Each row below holds a small network's activations on one input, seen along a few directions.
Each table varies a few parts of the input and shows all the possible inputs, shuffled.
A made-up example of a description, with smaller parts first: one of 6 places along a line, together with either a single point or one of 11 places along a line or (one of 3 separate values, together with one of 5 places around a ring).
Shared parts are said once, and a part with two or three values counts as separate values.

A family of inputs:
x1: [-0.88  0.26  0.95 -1.77 -0.62  0.12  1.35  1.74  0.64 -0.45  0.16 -0.19
  0.76  1.00]
x2: [ 1.49 -0.13 -1.59  5.87  5.49  3.40  0.06  0.69  0.49  3.30 -0.96  2.44
  1.48  2.75]
x3: [-0.29 -0.46  0.11  0.01 -1.45 -3.54 -0.52 -2.20 -0.77 -0.78  1.91 -1.34
  2.30 -2.16]
x4: [-0.45  0.76  0.59 -2.11 -1.69  1.18 -0.73  3.65  0.61 -0.17 -0.01  2.28
 -1.85  1.15]
x5: [ 0.63  1.76  0.66 -1.80 -3.11  0.02 -1.35  2.26 -0.55  0.08  1.76  2.09
 -2.64  0.64]
x6: [ 0.14  0.85  0.34 -1.08 -1.63 -2.26 -0.72 -1.21 -1.01 -1.04  2.52 -1.08
  1.23 -0.87]
x7: [-0.78 -0.47 -0.71 -1.29 -1.10 -1.13 -0.73  1.33  2.66 -0.62 -0.67  0.32
  1.54  0.22]
x8: [ 0.74  1.71  1.79 -1.40 -2.30 -0.22 -0.33  0.81 -2.56 -1.02  3.63  0.50
 -2.48  0.34]
x9: [-1.62 -1.79 -0.01  0.02 -0.34 -2.38  1.44 -0.35  1.58 -1.09 -0.98 -0.98
  2.85 -1.04]
x10: [ 0.02  1.11 -0.80 -1.37 -2.35 -2.16 -1.79  0.05  1.47 -0.42  0.82  0.36
  0.87 -0.37]
x11: [-0.69 -1.28  0.36  0.08 -0.76 -2.66  1.35 -1.78 -0.92 -1.23  1.03 -2.15
  2.97 -1.86]
x12: [ 2.82 -4.36 -3.39 -1.15  4.05  1.26  3.28 -6.94 -0.79  0.02 -5.30  2.89
 -3.33 -2.74]
x13: [-1.02 -1.80 -1.10 -0.14 -1.04 -2.49 -0.31 -0.01  2.87 -0.59 -1.18 -0.07
  2.51 -0.91]
x14: [ 0.40  2.16 -0.14 -1.61 -2.75 -1.20 -1.44  1.03  0.55 -0.16  1.33  0.99
 -0.67  0.37]
x15: [-0.23 -0.55 -0.88 -0.14 -2.18 -3.53 -1.42 -1.17  1.71 -0.06  0.58 -0.09
  1.93 -1.67]
x16: [ 3.79 -0.37  0.65  4.69  5.08  3.73  0.21 -0.74  0.13  2.85 -5.20 -0.87
 -1.03  0.81]
x17: [ 0.42  0.77  2.09 -1.68 -1.44  0.71  1.36  1.26 -2.69 -1.01  3.08 -0.54
 -1.67  0.73]
x18: [ 1.28 -0.39  1.17  4.76  4.04  7.19 -1.22 -1.49 -0.97  1.98 -4.04 -1.22
 -2.67 -0.73]
x19: [-2.12 -0.34 -0.36  4.03  4.70  6.38 -1.69 -2.15 -1.29  1.70 -3.93 -3.24
 -5.60 -2.59]
x20: [-0.33  0.16  0.49 -1.01 -0.85 -1.52  1.09 -0.64 -1.22 -1.42  1.74 -1.92
  1.88 -0.51]
x21: [-0.53  0.91 -0.11 -1.74 -1.40 -0.14 -0.62  2.38  1.77 -0.46 -0.30  1.05
  0.11  0.96]
x22: [ 0.11  1.14  1.19 -1.47 -1.16 -0.43  1.35  0.14 -1.81 -1.25  2.32 -1.46
  0.47  0.34]
x23: [-1.35 -0.59  0.42 -1.23 -0.29 -0.93  1.13  0.80  1.49 -1.05 -0.53 -0.77
  2.02  0.20]
x24: [-0.77  0.28  1.82 -1.96 -0.88  1.17  1.16  2.99 -0.49 -0.25  0.77  0.88
 -1.38  1.18]
x25: [-1.30 -1.23 -4.59  4.96  5.99  0.60 -0.51 -0.03  0.68  4.13 -1.61  2.68
  0.63  4.78]
x26: [ 0.52  1.89  1.04 -1.47 -1.99 -1.19 -0.42 -0.42 -1.61 -1.01  3.04 -0.54
 -0.24 -0.02]
Q: What do these inputs look like to the network?
A: either a single point or one of 5 places along a line or (one of 4 places along a line, together with one of 5 places around a ring)
Q: Which other rows does x20 become when the place on the line of 4 takes its other values? List them by row number.
A: x11, x17, x22
Q: Which other rows does x15 become when the place on the line of 4 takes its other values? List them by row number.
A: x5, x10, x14

A family of inputs:
x27: [ 1.00 -1.42 -2.44  3.15  3.36  3.25 -0.61  0.10 -0.60  2.87 -1.16  3.64
 -2.79  2.01]
x28: [-0.47 -2.75 -2.17 -1.91 -2.40 -8.91  0.80 -3.28  1.88 -1.02 -0.58 -1.52
  4.27 -1.61]
x29: [-1.92 -2.70 -3.29 -3.03  0.22 -6.80  4.11 -2.79  1.47 -2.49  1.88  0.63
  7.08  0.47]
x30: [ 2.44  0.15  0.55  2.35  3.89  3.28  0.39 -2.74 -0.82  0.66 -3.24 -3.21
 -0.59 -1.00]
x31: [ 1.06  0.40  3.80 -8.22 -7.17 -1.67  3.13  1.47 -2.11 -3.81  3.78  0.60
 -2.92 -2.55]
x32: [-1.96 -1.55 -1.30  2.34  3.50  3.66 -0.42  1.91  1.24  2.64 -3.36  2.40
 -2.44  1.46]
x33: [-0.76  2.38  4.11  0.23 -3.72 -2.94  0.03  6.84  0.07 -1.18  5.63 -0.66
  4.69  2.58]
x34: [-1.90 -1.16  0.44  3.34  3.24  3.68 -0.05 -1.35 -2.04  0.79 -1.42 -3.22
 -1.98 -1.49]
x35: [-0.58 -0.95 -1.34  1.64  3.63  3.96 -0.30  1.62  2.91  2.20 -4.96  1.37
 -1.63  1.74]
x36: [ 2.82 -0.26 -1.95  2.77  3.42  2.86 -0.14 -0.15  0.13  2.61 -2.58  4.08
 -1.97  2.34]
x37: [ 2.77  0.11  0.61  3.53  3.80  2.85  0.26 -3.76 -2.93  1.50 -0.94 -1.09
 -1.71 -0.69]
x38: [-0.82 -0.32  0.70  2.83  3.31  4.10  0.27 -1.35  0.14  0.12 -3.39 -3.75
 -1.37 -1.22]
x39: [ 0.48 -0.40  0.27  4.02  3.25  2.90 -0.07 -2.87 -3.75  1.56  0.09 -0.89
 -2.12 -1.25]
x40: [-1.61  3.88  1.92 -2.55 -6.24 -2.54 -2.39  4.62  0.49 -0.50  6.35 -0.91
  3.14  3.19]
x41: [ 2.13 -0.10 -1.40  1.49  3.57  3.26 -0.08  0.67  2.01  2.25 -4.95  2.41
 -0.79  2.02]
x42: [-0.51  2.39  2.86 -7.90 -7.32 -1.94 -0.72  1.85 -1.60 -4.70  3.76  0.50
 -2.71 -0.92]
x43: [-1.46  5.26  0.09 -3.98 -5.18 -3.93 -2.74  2.72 -0.40 -1.72  5.75 -0.28
 -1.23  0.40]
x44: [-0.70 -2.97 -1.47 -0.12 -3.18 -5.07 -1.46 -3.51  3.93 -1.79 -0.65 -0.09
  5.06 -5.50]
Q: What do these inputs look like to the network?
A: either one of 3 separate values or one of 5 places along a line or (one of 2 separate values, together with one of 5 places around a ring)
Q: Which other rows does x41 become when the choice among 2 separate values takes its other values? List them by row number.
A: x30

A family of inputs:
x45: [-0.09 -1.42 -4.55  3.59  5.13  3.18 -1.92  1.57  3.48  4.08 -5.00  5.27
 -3.07  3.26]
x46: [ 2.51 -2.89 -0.05  3.96  6.00  5.15  2.37  0.96  1.55  2.99 -6.06  3.08
 -0.13  1.64]
x47: [ 0.51 -2.06  0.83  8.00  6.89  5.32  1.04  0.20  0.79  2.86 -4.05 -2.47
  2.61  1.27]
x48: [-2.66 -0.04 -3.54  7.31  5.89  3.89 -3.55  0.60  2.38  4.75 -3.32  0.50
  0.14  2.58]
x49: [-1.66  1.02  2.14 -8.07 -9.57 -8.02 -0.54  1.74  3.17 -4.64  2.62 -2.38
  4.16 -2.48]
x50: [-3.02  0.59  0.35 -6.16 -5.80 -7.53  2.67  2.10 -1.39 -3.56  8.34  0.58
  4.02  0.96]
x51: [ 3.66 -0.46 -2.49  0.93  5.49  3.77  1.99 -3.71 -0.86  1.83 -5.19  2.00
 -3.75  1.44]
x52: [ 0.65  8.02  7.13 -3.99 -6.75  5.81 -2.90  8.87 -4.76 -1.11  7.32 -0.01
 -7.74  2.92]
x53: [-0.73 -2.67 -0.09  5.49  4.92  4.07 -0.11 -5.98 -2.85  0.98 -3.66 -3.79
 -3.40 -5.21]
x54: [ 1.35  1.63  0.99 -4.13 -8.53 -9.12 -1.90  0.06  2.06 -3.04  4.90 -0.30
  5.66 -2.50]
x55: [ 1.57  0.39 -1.34  4.93  7.23  3.48  0.21 -4.17 -2.09  2.35 -3.30 -3.61
 -0.94  0.58]
x56: [-4.18  0.82  1.73 -9.24 -7.85 -6.89  1.63  2.96  1.28 -5.67  4.51 -1.84
  3.28 -0.88]
x57: [ 1.79 -4.06 -1.37  0.89  3.48  5.21  1.04 -5.48 -1.49  0.76 -5.04  1.61
 -5.83 -3.95]
x58: [ 0.31  1.13  0.25 -3.51 -6.52 -8.30 -0.04  0.28 -1.27 -2.57  7.94  1.37
  4.99  0.36]
Q: What do these inputs look like to the network?
A: either a single point or one of 5 places around a ring or (one of 2 separate values, together with one of 4 places along a line)
Q: A walk changes only the place on the ring of 5. It starts at x49 and steps to x56. List the rest of the walk in order.
A: x50, x58, x54
Q: A walk changes only the place on the line of 4. It starts at x53 and steps to x55. List the rest of the walk in order.
A: x47, x48
